[[155 149 109 106 130 154 137 154 101 143]
 [102 110 136 110 114 118 120 117 120 155]
 [136 103 137 131 151 134 103 113 142 117]
 [153 150 121 142 106 122 137 113 105 118]
 [101 144 147 145 112 140 129 115 126 132]
 [124 138 136 108 125 116 141 137 146 132]
 [111 136 138 104 121 123 111 128 151 151]
 [123 149 117 152 140 119 154 101 109 121]
 [103 104 145 146 135 122 126 127 142 143]
 [108 118 109 140 144 139 109 122 127 110]] ⇒ 127

[[143 132 121 120 137 136 133 129 128 124]
 [121 132 124 125 122 120 125 126 125 126]
 [126 125 131 126 130 129 126 129 129 127]
 [120 127 126 121 130 122 132 126 119 129]
 [127 116 134 118  99 123 125 132 136 117]
 [124 123 132 127 122 125 136 130 130 122]] ⇒ 130

[[125 125 119 132 125 127 125]
 [131 129 107 132 133 132 122]
 [134 131 125 125 123 139 128]
 [127 132 129 127 130 134 123]
 [124 126 127 138 125 119 129]
 [131 126 118 132 131 133 125]
 [126 125 124 128 117 132 131]
 [129 133 117 134 128 128 122]
 [124 123 120 131 120 119 124]] ⇒ 119

[[139 123 150 123 145 143 113]
 [139 147 141 132 106 141 114]
 [128 147 146 135 145 129 111]
 [142 157 124 143 110 140 115]
 [132 127 151 153 137 135 110]
 [145 147 134 102 142 148 120]
 [123 107 144 132 149 130 116]
 [137 132 139 138 123 144 115]
 [146 130 137 110 116 147 136]
 [114 143 107 131 102 111 142]
 [131 137 125 127 149 125 110]
 [109 150 140 140 120 109 115]] ⇒ 109

[[130 122 128 127 131 128 129 126 128 133 131 132 132 131 137]
 [128 120 128 126 127 129 129 130 125 131 134 131 126 131 131]
 [130 130 123 136 130 129 131 125 130 135 132 131 124 133 132]
 [132 112 129 126 136 122 127 117 126 142 133 137 141 137 147]
 [130 108 132 125 138 127 126 108  99 144 152 128 124 149 134]
 [128 125 126 132 129 128 128 124 126 130 131 129 128 131 130]
 [125 116 126 130 123 128 129 128 128 133 128 137 132 131 136]
 [126 126 125 132 128 130 128 127 127 129 128 131 126 130 129]
 [135 103 126 123 131 124 126 114 127 145 132 143 149 138 153]] ⇒ 138
---
111  120  130  105  107  135  141 value 130
110   99  125  147  116 value 125
150  124  119  132  116  150 value 119
120  136  137   99  126 value 137
151  106  134  132  101 value 134
119  119  101  121   99   98 value 101
137  133  154  135 value 154
---
[120 128 137 115 107 100]	137

[[136 124 114 132]
 [127 129 130 128]
 [137 134 125 105]]	114

[121 148 127 142 117 150 129]	127

[110 140 123 141 103 119]	123

[152 101 108 109 154 118 136]	108

[132 132 147 148 152]	147

[133 131 151 122 134 137 115]	151
---
[116 135 149 103 153] | 153
[153 137 125 118] | 118
[125 133 130 100] | 100
[145 141 129 107 146] | 146
[135 122 139 145 117 123 155] | 155
[102 133 112 152 129] | 129
[125 106 148 132 137] | 137
---
[144 119 117 103 101 104 131] 144
[147 119 104 123 141 150 129] 147
[120 128 124 149 107] 120
[121 110 118 143 111 156] 121
[137 154 137 147 149] 137
[131 122 124 139 135 100] 131
[135 128 154 107] 135
[132 146 130 155] 132
[145 113 141 153 141] 145
---
[[132 145 121 110 111 135 120]
 [125 133 128 122 126 133 124]
 [124 140 122 114 148 117 156]] out 156

[[136 145 119 142 122 136 106]
 [130 123 122 145 120 113 129]
 [137 122 133 133 124 129 121]] out 121

[[128 128 132 132]
 [116 129 147 128]
 [125 135 149 144]] out 144

[[133 156 119 143 132]
 [133 132 118 127 130]
 [129 129 119 127 132]] out 132

[[129 113 107 151 118 106 146]
 [132 120 131 125 138 121 132]
 [109 109 100 137 103 119 138]] out 138

[[100 128 138 123 136 128 140]
 [143 128 137 128 124 116 127]
 [155 128 108 146 134 146 128]] out 128

[[121 118 137 139]
 [155 129 121 102]
 [135 114 127 126]] out 126

[[132 117 125 123 131 107]
 [139 118 110 149 138 133]
 [127 140 125 151 131 151]] out 151
---
[[149 126 112 144 142]
 [129 147 102 124 119]
 [108 121 149 117 135]] -> 149

[[111 113 121 127 103 146]
 [102 140 149 108 109 155]
 [152 154 146 141 128 151]] -> 111

[[133 133 136 117 114]
 [134 136 129 126 121]
 [146 128 139 152 134]] -> 133

[[104 121 131 139 134]
 [134 134 124 121 131]
 [118 119 132 132 132]] -> 104

[[103 131 129 130]
 [124 119 128 132]
 [121 118 129 130]] -> 103

[[127 122 129 120 121 129 130]
 [132 153 129 103 117 148 138]
 [113 126 123 126 131 128 124]] -> 127

[[118 136 128 152]
 [128 118 136 128]
 [137 139 106 114]] -> 118

[[128 124 128 122 121 125]
 [125 137 125 140 128 148]
 [120 117 105 127 137 119]] -> 128

[[119 125 113 138 136]
 [120 119 106 143 141]
 [124 126 120 133 132]] -> 119

[[129 107 145 122]
 [138 123 121 135]
 [104 135 131 127]] -> 129
---
[ 99 126 123 155] Out: 99
[133 139 149 108 143] Out: 133
[136 122 103 112 114 120 113] Out: 136
[114 106 110 122 111 111] Out: 114
[104 125 142 101 137 125 121] Out: 104
[117 121 117 155 137 111 136] Out: 117
[128 121 133 101] Out: 128
[124 132 152 141 110] Out: 124
---
[[138 120 142 156]
 [146 126 146 135]
 [102 134  99 107]] ==> 107

[[106 111 132 128]
 [145 145 138 141]] ==> 141

[[134 122 128 150 141 131]
 [125 127 125 114 121 117]] ==> 117

[151 109 138 106 142] ==> 142

[[137 119 128 157 145 132]
 [131 125 124 147 133 143]] ==> 143

[[127 132 125 131]
 [134 139 125 153]
 [122 126 113 125]] ==> 125

[142 101 138 147 129] ==> 129

[111 117 139 103] ==> 103

[127 106 141 110] ==> 110
---
[123 135 113 130 150 118 115] --> 115
[115 141 106 119 112 129] --> 129
[153 152 133 118 114] --> 114
[152 141 147 132 137] --> 137
[129 126 107 127] --> 127
[138 117 124 102 116] --> 116
[156 142 133 100 122 118] --> 118
[103 118 123 146 143] --> 143
[129 157 133 127 137 124 128] --> 128
[149 153 129 146 108 124 149] --> 149
